Here are a small network's activations along a few directions, averaged over the inputs that share one value of a field.
Values that are neighbours, or in one group, have similar rows; names and order tell nothing.
Random noise pushes rows far along 8 fixed directions. That doesn't count. These rows show it; they differ only by the noise:
[-103 -139  591  -85   27 -261  112  316    6  569 -597  336  467  213
 -109   14   68  134   -1]
[-173 -365 -266 -176   60  155 -124 -214 -498  -70   58  -19  322  -49
 -101  176  272 -298  155]
[ 177 -434 -121 -271   33 -131  264  101   27   51 -165  -29  -60  -55
  -34 -320 -315   32 -180]
[-224 -223  133   -9 -280 -239  364  419  250   38  -28  -88    6   -4
  -22  120  -32  402  182]
[-160   75  224 -140  179   24   58 -289 -146   11  174   81   47    5
  270 -280    5 -512 -169]
[-212  382  131  324   36  -71  -90  266  294 -232 -173  175   93  -35
  106  190  233  371 -243]
[ -53    9 -131   89    4   27 -147 -109  125 -114 -105   32   -7 -123
   80  -80   24  178 -163]
[ 127  421  297  276  -59   60 -270   78 -128   -2  -40  254   -4  107
  -57  252   56  241  -11]
[ 748  198  132   78  178   59  140  610 -628 -244  190  322  -30  321
 -418  430 -227   38 -154]
[-344  122 -126  153  -65  -50  247  291  171 -514  341 -122  -65 -106
  152  233  200  138  -44]


D, 10 values:
d7: [-119 -227 -439  398  335  128   48 -228  371    2  337  -20  516  -22
  121   52  199 -151 -252]
d6: [-500 -101  -59 -368   68 -157  351 -109  117 -369  -72 -283 -358 -289
  391 -472  -65 -454 -284]
d2: [ 366 -484  185   61  -12  -93  199   25  242  930  108  -14  381  304
 -317 -136 -146  155  469]
d1: [-321 -231  205 -266 -250 -162  -21  -92   85  493 -434 -124  143    2
 -105 -207  -30  -16  418]
d5: [-213  -40  120 -195  -17   -6  190  282 -549 -291 -174  106  224  158
 -140  433  269 -431  118]
d9: [  96  105 -291 -124  415  209 -282 -151 -139  115  -86  113  438  -40
  -73  267  555 -319 -244]
d8: [ -16  537  518 -248  314 -116   -8   78  140   53  100   61 -303  149
  296 -173  121 -501  -35]
d3: [-323  365  685 -113  369 -220  539  625 -318   27   53  299  424  365
  -52  360  267 -503  -52]
d10: [  89 -374 -412  108   62   27  312  353 -146 -435  150 -137  190   43
 -130  327   85  -53  -70]
d4: [-204  331 -622   93 -123  201 -332   60  -58 -689    8 -311 -377 -266
  -76  195  176  213   85]
D is arranged as a line.
A walk along D starts at d5 and steps to its neighbour d10. Put d7, d6, d3, d4 in the order it reaches them.
> d6, d7, d3, d4
Which values are neighbours of d9? Give them in the order they are listed.
> d8

M, 11 values:
m10: [ 235  -97  219  -95  279  -73  128    5   32  143 -283  299  188   92
  -34 -267 -221  -83 -407]
m3: [ 249  230  260 -390 -248 -135   -7  401 -215  -54 -208  -72 -568  -30
 -129    1 -313  166  110]
m2: [-169    1  -89 -196 -166   80 -216  -70 -469  -96  -28  -69   20 -147
 -139  434  272 -171  254]
m11: [-694 -277  -39 -197   -1 -189  341  280  315   71  160 -235  181  -96
  103  -25  247   27  335]
m1: [ 331 -144 -448   64  205  101  161   61  175 -228   68   -6  121   24
  -67  -22  102  -85 -315]
m4: [ 643  -27   21  -16  134  -37  202   23 -209  -67   64  128 -266   99
  -50 -288 -561 -126 -402]
m8: [ -65   67  209 -238   91 -212  499  778 -441 -377  -14  -65 -403  152
 -128   10 -254 -308  149]
m6: [-367  -32   32 -138 -217   57   26   84 -301 -125 -184   -6   99   20
  -72  260  118 -201  226]
m9: [-420 -254 -349  -36   53  -19  326 -204  187 -411  429 -267   -5  -95
  329 -145   24 -172  -85]
m5: [ 313  -28 -254 -174  224   77   18  178 -291 -309   94  -28   -2   32
 -155   85  119 -279  -77]
m7: [ 152 -201 -309  -27  -11   44  -61  130 -160 -244  102  -90 -158 -158
  -69  213   90  240  -90]
M is arranged as 3 separate groups.
Which other values are in the same group as m8? Give them in the order they are listed.
> m11
Which other values are in the same group as m3? Give them in the order they are listed.
> m2, m1, m5, m7
